Each row below holds a small network's activations on one input, seen along a few directions.
In each table, some parts of the input vary, and every possible input appears once, in random order.
A made-up example of a description, with smaller parts first: values(2) and (point or line(9) or (line(4) and ring(8))).
Shared parts are said once, and a part with two or three values counts as separate values.

Other details of the inputs shift rows strongly along three fixed directions, in all tables alike. That doesn't count.

A family of inputs:
r1: [-36.2 -12.2  61.9  12.6 -21.4  13.6  18.7  -7.1  -5.2   9.3 -22.4]
r2: [ 30.5 -14.3  10.6  13.5  32.5 -16.9   0.2  23.0   9.1 -23.5 -24.6]
r3: [-14.5   5.3  23.9  14.2 -52.2  19.0  16.8  31.1 -20.0  -6.5  -8.2]
r4: [-13.0  29.4 -40.2  26.7 -17.9  11.3  18.3   9.3 -41.9  43.6  10.9]
r5: [ -3.8  -7.0 -21.9 -30.1  28.5  -4.1 -36.6 -44.4  18.6  14.7  11.0]
r6: [ -7.3   2.3 -35.0 -23.2   1.9  -1.1 -19.8 -32.1  -0.3  19.3  16.9]
r7: [ 13.9   4.2   5.8  22.0  40.3 -26.2  -6.5  12.8  10.9 -52.9 -16.0]
r8: [ -3.2 -12.6  33.0   4.9  27.6 -17.4 -17.6  -1.1  13.7 -28.8 -21.9]
r9: [ -6.6  19.3 -43.9  35.4  -6.1  -8.8   0.2  19.9 -28.7 -13.8  -9.8]
r10: [ 14.6  -7.7  10.5  15.2  21.1 -21.9 -15.4  10.0  10.7 -44.2 -19.7]
r11: [ 33.5   6.9 -41.6  16.4  18.9 -16.0  11.7  25.7 -11.0 -15.6  -3.8]
r12: [-17.5 -32.9  75.0 -15.0 -21.1  18.8   7.4  -3.3  23.5  -4.5  -8.7]
r13: [-21.7  20.0   3.6  16.2 -61.6  18.8  20.8  17.8 -31.8  12.1  -2.9]
r14: [ 21.2  20.2 -38.1  13.5   6.1  -6.5   3.6  27.0  -1.2 -42.8  15.7]
r15: [ 16.8  -9.6   2.9 -10.2   8.1   5.9   7.1  20.5   8.6   1.9  -1.4]
r16: [  3.4 -14.6   1.4 -11.9  -2.8  -0.4 -16.8  10.6  11.7 -16.5   0.3]
r17: [-11.8   3.0  -3.2 -32.7 -15.4  26.6  12.4 -20.8  -5.3  61.1  15.2]
r18: [  2.1   2.3 -15.9 -18.4  16.1   4.6 -11.1 -29.0   2.6  48.3  19.1]
r19: [ 28.4   3.7 -28.1  14.5  11.4 -15.4   1.5  30.4   1.4  -8.5   4.8]
r20: [  1.6   5.2 -14.0 -36.9  29.9  -5.1 -18.1 -47.3  21.6   6.1  26.9]
r21: [-24.7 -11.7  51.6  15.0 -30.9  13.5  19.4  -5.4  -5.3   3.5 -20.4]
r22: [-29.2   3.1  -5.8 -29.5 -36.4  21.9  -7.3 -30.0  -6.4  47.4  15.9]
r23: [  0.1   2.9 -14.5  -8.5  28.8   3.4  -0.4 -11.8  -5.1  28.5   3.8]
r24: [  5.0  -3.4 -33.8 -22.9  30.1  -8.0 -11.1 -40.5  19.0  -1.1  27.7]
r25: [-17.1  10.8  37.3  20.5 -31.3   9.2  18.2   5.4 -15.5  -4.9 -18.3]
r26: [  4.5  -0.9 -15.7 -25.0  10.8   1.1  -7.3 -26.7   2.1  46.5  22.8]
r27: [ 19.7   5.8 -41.6  19.9  11.3 -13.5   6.5  16.8   5.8 -42.4  10.0]
r28: [  6.3 -24.1  64.9 -23.5  19.1  -9.1 -13.3  -9.8  41.5 -30.3 -11.9]
r29: [ -5.1  33.9 -40.9  37.7 -47.5   1.2  22.7  26.8 -45.2  -8.5  -1.3]
r30: [ 10.1 -27.4  51.7 -10.6   2.0   1.5  -4.1  22.1  22.2   2.5  -9.7]
Each input here is: line(5) and (values(2) or line(4)).
- Changing only the line(5) part turns r27 into r12. The same change can be made to r13. Which row results? => r3
- Start at r16 and move only the line(5) part, one step at a time. The first step leads to r22. Which rows follow, in order? => r6, r5, r9
- Which other rows does r20 become when the line(4) part takes its other values? List them by row number. => r6, r24, r29
- Start at r15 and move only the line(5) part, one step at a time. The first step leads to r17. Which rows follow, in order? => r11, r2, r23

A family of inputs:
r31: [ 17.9 -20.8  52.5  33.7 -14.6  -5.5  12.8  31.6   8.3  -2.9 -26.6]
r32: [ -8.5 -11.1   9.7 -58.7  19.0  25.0  -5.3 -24.8  28.1  36.7  39.2]
r33: [ 50.9  -3.4 -45.7   9.4  30.4 -17.5  18.6  42.2  12.6 -50.7  14.8]
r34: [-11.1  18.4 -49.6  33.0 -21.0  -5.5 -15.7  15.5 -27.4 -40.9  10.9]
r35: [ 17.0 -15.7 -40.4  -2.3  57.9 -23.2   0.0 -10.9   9.2   1.6   6.9]
r36: [-22.6 -10.8  25.0 -37.1  25.5   2.2 -35.8 -55.0  35.9  -8.6  17.7]
r37: [  0.7 -11.2   0.0 -49.0  56.7  11.3  -8.5 -60.8  19.1  42.3  15.3]
r38: [-18.2  64.3 -93.5   6.8  -1.0   3.5   4.2 -16.7 -24.1 -11.2  39.9]
r39: [ 16.7 -34.2  57.5 -34.2  27.5  -6.7 -21.1 -18.2  26.0  -6.3 -39.4]
r40: [-24.8 -30.0  76.6  -4.0  -4.7  -3.3 -26.4  -8.9  24.5 -40.0 -22.1]
r41: [-39.8   9.7  -6.5 -23.1 -59.2  47.7   3.3 -15.3 -19.8  81.4  16.3]
r42: [-23.3   6.9  35.4 -15.8 -29.5  26.6  -1.3  -2.4 -21.6  34.3 -25.9]
r43: [  9.4  62.8 -88.5  17.0  13.1   0.1  -1.8  -4.0 -44.2  33.1  31.7]
r44: [-10.6 -14.6  41.8  -1.8  -9.7  -9.3   5.3 -17.0  -4.3  46.4 -11.6]
r45: [ 10.6 -33.8  59.8 -37.9 -28.6   7.7   3.8  10.2  22.7  -0.4 -13.6]
r46: [  2.2 -51.1  35.7 -41.4  44.6 -18.6 -50.4 -61.1  52.4 -32.5   3.9]
r47: [ 31.3   0.4 -31.9  35.3  29.4 -39.1  -5.1  11.3  18.8 -89.3  -7.0]
r48: [-16.6  37.4 -90.1  13.0 -31.9   7.1   6.1  13.4 -49.6  41.3  12.9]
r49: [  8.3  -7.3  -6.7  43.2  26.8 -23.9  12.5  50.4 -12.5 -34.6 -25.7]
r50: [  7.2  12.9 -57.9  32.2 -29.9 -11.0  18.9  32.0 -41.7   5.1 -16.6]
r51: [  9.0 -18.9  53.3 -13.4 -34.2   7.3   2.2  47.1   8.5 -23.5 -20.6]
r52: [ 14.8  -0.5 -23.2  39.9  13.5   2.2  13.8  49.9  -3.0 -24.4  -4.3]
r53: [-29.3   9.4   0.9  18.3 -96.8  44.7  40.7  18.3 -47.1  61.9  -9.8]
r54: [ 23.3 -11.1 -18.3  31.7  18.4 -34.8 -11.3  10.6  13.3 -82.5 -11.7]
r55: [ -8.8   9.9  63.9  15.9 -68.4  19.1  29.7  48.1 -22.8  16.3  -7.1]
r56: [-41.6  20.8   0.5 -37.6 -18.8  22.6  10.0 -70.2   2.8  36.8  22.7]
r57: [ 39.8 -23.3 -17.6  36.5  37.1 -14.6  14.0  40.3  17.1 -43.5 -11.6]
r58: [ -2.9   2.4 -22.5 -48.2  37.4  10.3 -38.5 -57.3  30.1  69.7  50.9]
r59: [  0.8   5.0  -8.2   4.0  24.7 -22.7 -15.9  -1.9  -2.6  21.6   5.8]
r60: [  3.1  19.6 -44.9 -16.1  54.3   8.6  -7.8 -21.3  -4.6  18.3  20.1]
r61: [ -9.7  13.9  62.4  38.5 -51.1  12.7  36.9  23.6 -42.7  27.7 -39.6]
r62: [-30.1  10.0  44.5  14.4 -25.8   3.5   4.5   3.3   1.7 -30.9 -17.2]
r63: [ -9.2  -5.1  48.8  22.6 -21.4  -9.0  17.1   1.9  10.7 -46.9 -30.1]
r64: [ 44.0  -0.8 -22.6 -24.8  30.4 -17.4  -9.5  -3.9  26.2  -5.2  31.6]
- Changing only one part turns r64 into r55. The same change can be made to r33. Which row results? => r32
- What do these inputs look like to the network? => values(2) and (line(5) or (values(3) and line(4)))
- Which other rows does r34 become when the line(5) part takes its other values? List them by row number. => r36, r38, r40, r62
- Which other rows does r54 become when the values(2) part takes its other values? List them by row number. => r40
- Start at r46 and move only the line(5) part, one step at a time. The first step leads to r54. Which rows follow, in order? => r47, r63, r56
